These are the activations of a small neural network, seen along a few directions. Each row is one input.
In each table, some parts of the input vary, and every possible input appears once, in random order.
Descriptions start from the smaller parts, as in this example, which fits no table here: ring(8) and (point or line(11) or (values(3) and line(4))).
Shared parts are said once, and a part with two or three values counts as separate values.

Other details of the inputs shift rows strongly along two fixed directions, in all tables alike. That doesn't count.

Rows:
row 1: [ 12.1  -9.5  -4.6   7.5 -18.7  -2.5   2.2  -5.0  -6.9  -7.7  -2.7 -11.3]
row 2: [ 17.0 -10.8   2.9   5.3  -4.2   2.4  -1.7   3.0  -2.0  -9.2   6.8 -15.8]
row 3: [-68.6  14.7 -38.4 -14.4 -15.7 -17.5 -15.5  30.8  42.8   0.3  -8.6  22.3]
row 4: [-12.5  24.9 -21.9 -28.1  39.3  -6.0   8.7  29.2  29.5  14.4   1.2  22.6]
row 5: [ 10.3 -61.6   8.6  31.2 -46.9  23.1 -31.6  -1.5 -19.0  -2.9 -11.0  -5.8]
row 6: [-47.0 -49.9  -8.6  34.8 -80.4   9.6 -43.7   0.5  -1.8 -11.4 -17.2  -1.4]
row 7: [-21.3  50.0  11.5 -11.7  26.8 -13.4  22.1  -6.7   7.8 -11.1  21.2 -15.0]
row 8: [ 36.3 -51.6   9.5  24.8 -43.0  -1.2 -13.6 -30.6 -14.2 -16.2  -1.2  -9.7]
row 9: [ 16.8  37.3  10.1 -16.9  38.1  -5.9  27.1  -3.5  -5.0   0.3  12.5  -8.5]
row 10: [ 22.9  24.4  10.8 -19.1  46.3  -7.5  18.5  -7.0   6.3   4.7  12.8   4.7]
row 11: [-30.7  30.1 -19.9 -19.3  20.5   2.6   4.9  23.9   4.7  26.4 -19.8  26.1]
row 12: [-28.9  30.5 -19.0 -19.7  28.4   5.2   3.7  29.0   8.2  27.8 -17.3  24.6]
row 13: [ 18.0 -12.6   4.3   5.7   0.2   6.0  -0.6   6.7  -0.4  -9.8  10.8 -15.7]
row 14: [ 88.6   4.9  70.0   6.8  41.2  -2.8  33.3 -71.5 -40.1 -18.5  37.3 -29.2]
row 15: [-13.0 -20.9 -15.3  13.0 -31.9   7.7 -13.8   2.8 -10.0  12.9 -25.0  12.1]
Each input here is: values(3) and (point or line(4)).
The inputs of row 4 and row 5 match in every part but the values(3) part. If row 3 is changed in the same way as row 4 into row 5, which row does it become?
> row 6
List by row number the other rows that have the values(3) part in common with row 1.
> row 2, row 7, row 9, row 13
Which other rows does row 15 become when the line(4) part takes its other values? List them by row number.
> row 5, row 11, row 12

Rows:
row 16: [-19.9  -0.2 -14.4   4.6 -28.0 -11.4  -1.0   4.4   9.5 -15.9  -0.3 -13.3]
row 17: [ 19.0  13.9  19.4  -7.7  32.6  -9.8  15.8 -14.3  11.1 -15.5  28.0  -9.1]
row 18: [-37.2  -3.0 -35.5   1.2 -37.1 -11.9 -12.6  28.4  25.3 -11.3  -8.2  -9.4]
row 19: [-18.9  34.0  -9.1  -8.2   6.6 -14.9  25.5  -3.4   9.0  -7.4   9.7  -2.7]
row 20: [ 39.2 -48.3  10.4  26.1 -26.5  12.3 -13.7 -24.8 -28.7   4.7 -16.3   1.7]
row 21: [ 29.8 -45.2   1.1  11.9 -31.6   5.2 -16.8 -17.5 -18.0   3.4 -17.6   9.7]
row 22: [-20.1 -12.3 -64.2 -17.6 -15.0  -6.4 -16.1  62.0  37.5  14.8 -28.3  23.0]
row 23: [ 42.1 -11.9  61.6  30.0 -22.9  -3.9   8.7 -76.9 -46.7 -26.5  18.6 -34.1]
row 24: [-17.5  32.1 -34.2 -40.6  27.4 -12.7   8.4  22.1  17.2  32.1 -27.4  46.3]
row 25: [-10.6  51.6  32.0  -8.8  36.3  13.8  19.4   1.2 -29.2   4.8  10.3 -18.8]
row 26: [ 42.2   3.9  57.8   4.8  26.9  -7.1  11.7 -58.6 -21.0 -12.8  29.2 -10.7]
row 27: [ -4.6  47.9  -4.7 -19.0  25.6 -15.4  21.9  11.9   8.8 -11.4  18.8 -24.6]
row 28: [-24.9 -61.0  -2.4  20.8 -51.3  27.1 -50.4  29.4  -2.3  -7.7  -6.8  -3.2]
row 29: [-66.0  -5.1 -39.8  -6.0 -15.3  -6.1 -28.6  35.8  37.4  16.0 -21.1  36.5]
row 30: [-37.9  48.5  -5.8 -22.0  57.2   5.7  15.9  23.8  21.6  24.8   4.5  21.0]
row 31: [ 54.6   9.6  34.9   3.9  42.7  15.2  25.8 -29.9 -36.5  14.7   5.8  -5.6]
row 32: [-24.5 -34.6  -7.6  17.8 -74.3  -8.3 -27.6 -19.5  -5.6 -16.9 -15.4   0.5]
row 33: [ 56.5 -11.4  12.6   0.3  16.4   0.5  16.1 -17.0 -14.5  -5.6   7.3 -10.6]
row 34: [ 10.9 -59.5 -37.2  15.7 -52.5   3.6 -19.4  17.9   9.4  -2.2 -20.4  12.5]
row 35: [ 20.2  16.5   3.6  -4.7  38.8  18.9  19.0   4.6 -16.5  26.1  -8.4  10.8]
row 36: [  0.5   9.2 -46.5 -27.7  16.9  -3.9  -1.3  55.4  28.4  12.9 -14.4  11.0]
row 37: [ 13.9  26.7   7.0 -21.3  48.2  21.7  13.4  27.4 -20.1  27.2  -8.5   9.0]
row 38: [ 11.9 -61.4  25.1  38.5 -42.6  15.9 -29.1 -23.2 -13.8 -13.3   7.1 -14.6]
row 39: [-20.1 -64.2 -26.4  22.0 -65.3  -1.5 -34.2  12.8  27.9 -20.2  -0.7   5.2]
row 40: [ 35.3   0.3  60.2  34.6  -2.8  11.0  16.5 -60.7 -48.1 -15.5  19.3 -39.2]
row 41: [  2.1 -28.3  25.5  42.3 -43.6  17.8 -10.3 -27.1 -31.2 -11.8   1.3 -28.2]
row 42: [ 32.8  33.4  25.7 -18.2  55.9  -9.9  23.4  -7.3  10.1 -15.5  40.1 -23.9]
row 43: [-36.1  86.5   2.7 -24.4  56.4 -14.3  37.6  -7.9   1.0  18.6  -2.8  12.6]
row 44: [-39.7 -18.5 -45.1  -7.7 -24.7 -10.7 -27.8  46.2  49.6  -6.4  -5.3  12.6]
row 45: [-32.9  50.8  -6.8 -40.6  45.5 -20.4   9.8   4.5  28.7  15.7   2.1  35.6]
What is each input in this table made of?
> values(3) and (point or line(4) or line(5))
The inputs of row 17 and row 16 match in every part but the values(3) part. If row 44 is changed in the same way as row 17 into row 16, which row does it become?
> row 18
Which other rows does row 43 become when the values(3) part takes its other values? List them by row number.
> row 20, row 29
